data =
[[ 71  66 142 179  70  80 174 199 174]
 [ 70  95 169 147 188 206 158 119 177]
 [ 49 176 121 185 164  48 129  68  60]
 [133 176 197 107 131  50 140 139 170]
 [206 126  43 117  65  70  42 105  56]
 [111 203  99 110 119 167  74  65 188]
 [207  63 107 166  44 119 105 186 153]]
Indices start at 1.
The entry at row 3, column 3: 121
Read off the entry directly above 186.
65
Read off the entry in the top-left corner.
71
The entry in row 3 and column 1 is 49
Read off the bottom-left entry.
207
The entry directly below 139 -> 105
Read off the entry at row 1, column 2.
66
Read off the entry directly above the centre entry.
164
Read off the entry just right of 133.
176
Read off the entry at row 1, column 3.
142
Read off the entry just left of the smallest entry.
70
Read off the entry at row 2, column 1.
70
Read off the entry in the bottom-right corner.
153
The entry in the top-right corner: 174
The entry just left of 129 -> 48
The entry in row 3 and column 2 -> 176
Read off the entry directly above 164.
188
The entry directly above 158 -> 174
Read off the entry just left of the centre entry.
107
The entry directly below 49 is 133
The entry directly below 197 -> 43
Read off the entry directly above the smallest entry.
140
Read off the entry just right of the centre entry.
50

a =
[[-25 -14  25  32  -6 -17 -49]
 [-24 -15  21  36  -9 -14 -38]
 [-28 -14  23  34  -7 -19 -40]
 [-28 -14  24  33  -6 -20 -41]]
Which number is the largest entry in the last column? -38
The top-left entry -> -25
The smallest entry in the first row -> -49
Which number is the entry just left of the smallest entry? -17
Which number is the largest entry in the last row? 33
The third entry from the end, reading row by row -> -6
The entry directly above 34 is 36
The entry in the bottom-left corner is -28
Which number is the bottom entry of the column that holds the smallest entry? -41
The 4th entry, reading row by row: 32
Which number is the entry just left of 24? -14
Which number is the second entry from the end, reading row by row? -20
Which number is the third entry in reading order? 25

[[-12 -38  28  18 -56  -3   6 -27 -32]
 [  0 -22 -12  28   1  17 -48  30 -24]
 [  7  40 -19 -21  50   3  10   8  31]
 [ -3  11  19 -24 -16 -18  48 -36  15]
 [-11 -46  20  35 -49  11 -21 -11 -44]]
Counting starts at 1.
The entry in row 1 and column 3 -> 28
The entry directly below the largest entry -> -16
The entry just left of the smallest entry?
Answer: 18
The entry in the bottom-right corner?
Answer: -44
The entry in the top-left corner?
Answer: -12
The entry directly below 10?
Answer: 48
The entry directly above 7?
Answer: 0
The entry just right of 20 is 35
The entry just right of 50?
Answer: 3
The entry at row 3, column 1?
Answer: 7
The entry in the bottom-left corner?
Answer: -11
The top-right entry is -32
The entry directly above 31?
Answer: -24
The centre entry?
Answer: 50
The entry directly below 30: 8
The bottom entry of the column that holds the largest entry is -49
The smallest entry?
Answer: -56
The entry directly below -22: 40
The entry directly below 19 -> 20
The entry just left of the centre entry -> -21

[[ 32 -15 -26 -34 -33 -43   2  17  17  45  -6 -50 -32  33  -2]
 [  7  -6  -4  -9  -5 -12   8   4   4  11  -2 -11  -5  11  -1]
 [-34  17   3   2 -14  18 -46  28 -17 -39  32   8   6 -33  32]
 [ 16  -8  -4  -4   3 -11  18 -10   8  20 -14  -8  -5  16 -13]
 [ -7   3  22  28  38  27  28 -33  -5 -15 -15  38  24  -7 -18]
 [  6   0   6  15  17  10  15 -24   2   3 -15  15   7   1 -17]]
The top-left entry: 32
Give the 3rd-last entry, reading row by row.
A: 7
The second entry on the diagonal from the top-right corner is 11
The top-right entry is -2
Give the fourth-last entry, reading row by row.
A: 15
The entry directly below 20 is -15
Give the top entry of the column that holds the largest entry.
A: 45
Give the smallest entry in the first row.
A: -50
Give the entry in the bottom-left corner.
A: 6
The bottom-right entry is -17
Give the largest entry in the last row.
A: 17
Give the 3rd smallest entry.
A: -43
The entry just right of the smallest entry: -32
The entry directly below the largest entry is 11
The largest entry in the last column is 32
Give the smallest entry in the first column.
A: -34
The fourth entry, reading row by row -> -34
The 2nd smallest entry -> -46
Give the fifth entry from the end, reading row by row.
A: -15
The entry just left of the smallest entry: -6
Give the third entry on the diagonal from the top-right corner.
A: 6
Give the 3rd entry, reading row by row.
A: -26
Give the entry directly below -9.
A: 2
The 2nd entry, reading row by row: -15

B =
0,7,7,3,4,6,6
8,7,7,5,3,4,2
7,5,5,5,4,5,7
Read off the 5th-last entry, reading row by row.
A: 5
The last entry in the row that holds the smallest entry -> 6
Read off the smallest entry.
A: 0
The entry just right of the largest entry is 7
Read off the bottom-left entry.
A: 7
Read off the entry in the bottom-right corner.
A: 7

Read these off the grid that follows.
1) What is the second entry on the diagonal from the top-right corner?
2) What is the top-left entry?
3) What is the smallest entry in the first row?
4) What is the third-last entry, reading row by row?
[[ 0.01  0.24 -0.02  0.01]
 [ 0.02  0.03 -0.21  0.02]
 [ 0.03  0.02 -0.01  0.02]
 [ 0.01  0.01  0.03  0.02]
 [ 0.03  0.03 -0.21  0.02]
 [ 0.00  0.01  0.02  0.02]
 [ 0.02  0.02  0.03  0.04]
 [ 0.02  0.00  0.21  0.03]
 [ 0.04  0.02  0.01  0.03]
 [ 0.03  0.01  0.02  0.02]
 [ 0.02  0.02  0.03  0.03]
 [ 0.03  0.01  0.02  0.01]
 [ 0.03  0.02  0.02  0.01]]
1) -0.21
2) 0.01
3) -0.02
4) 0.02

Questions about the matrix below. Indices start at 1.
1) Read off the entry at row 1, column 3.
2) Read off the top entry of the column that holds the smallest entry.
3) Read off the entry directly above 492.
4) Read off the entry at row 3, column 1.
5) Read off the entry in row 2 and column 1.
6) Read off the entry in row 1 and column 1.
7) Read off the entry in the bottom-left corner.
8) Read off the entry directly below 465.
[[403 646 810 482 433 576]
 [314 460 179 563 367 174]
 [314 300  21 427 400  53]
 [559 327 810 156 556 777]
 [269 832 494 835 285 255]
 [492 619 731 563 433 657]
 [604 725 889 699 425 898]
 [ 91 699 573 509 343  53]
 [314 460 179 563 367 134]
 [403 885 849 808 334 576]
 [180 300 297 156 449  13]
 [648 486 534 590 465 777]
 [403 646 771 482 433 576]
 [470 114  21 265 490 255]
 [604 725 889 699 425 858]
 [738 539 297 835 400 737]]
1) 810
2) 576
3) 269
4) 314
5) 314
6) 403
7) 738
8) 433

Read these off the table that follows.
1) Which number is the entry just right of 1.40?
2) Which number is the fourth entry in reading order?
3) Which number is the entry just left of -0.21?
4) Which number is the entry just left of the largest entry?
5) Which number is the entry just left of the smallest entry?
6) Which number is the entry just right of the smallest entry?
7) Which number is the minimum?
8) Which number is the entry just left of -1.66?
((-1.07, -2.29, -2.16, 0.55, 0.12), (-1.67, -1.78, -1.66, -0.21, -0.45), (0.58, -1.12, 1.40, -1.63, -1.75), (1.29, 1.26, -1.92, -0.56, 1.39))
1) -1.63
2) 0.55
3) -1.66
4) -1.12
5) -1.07
6) -2.16
7) -2.29
8) -1.78
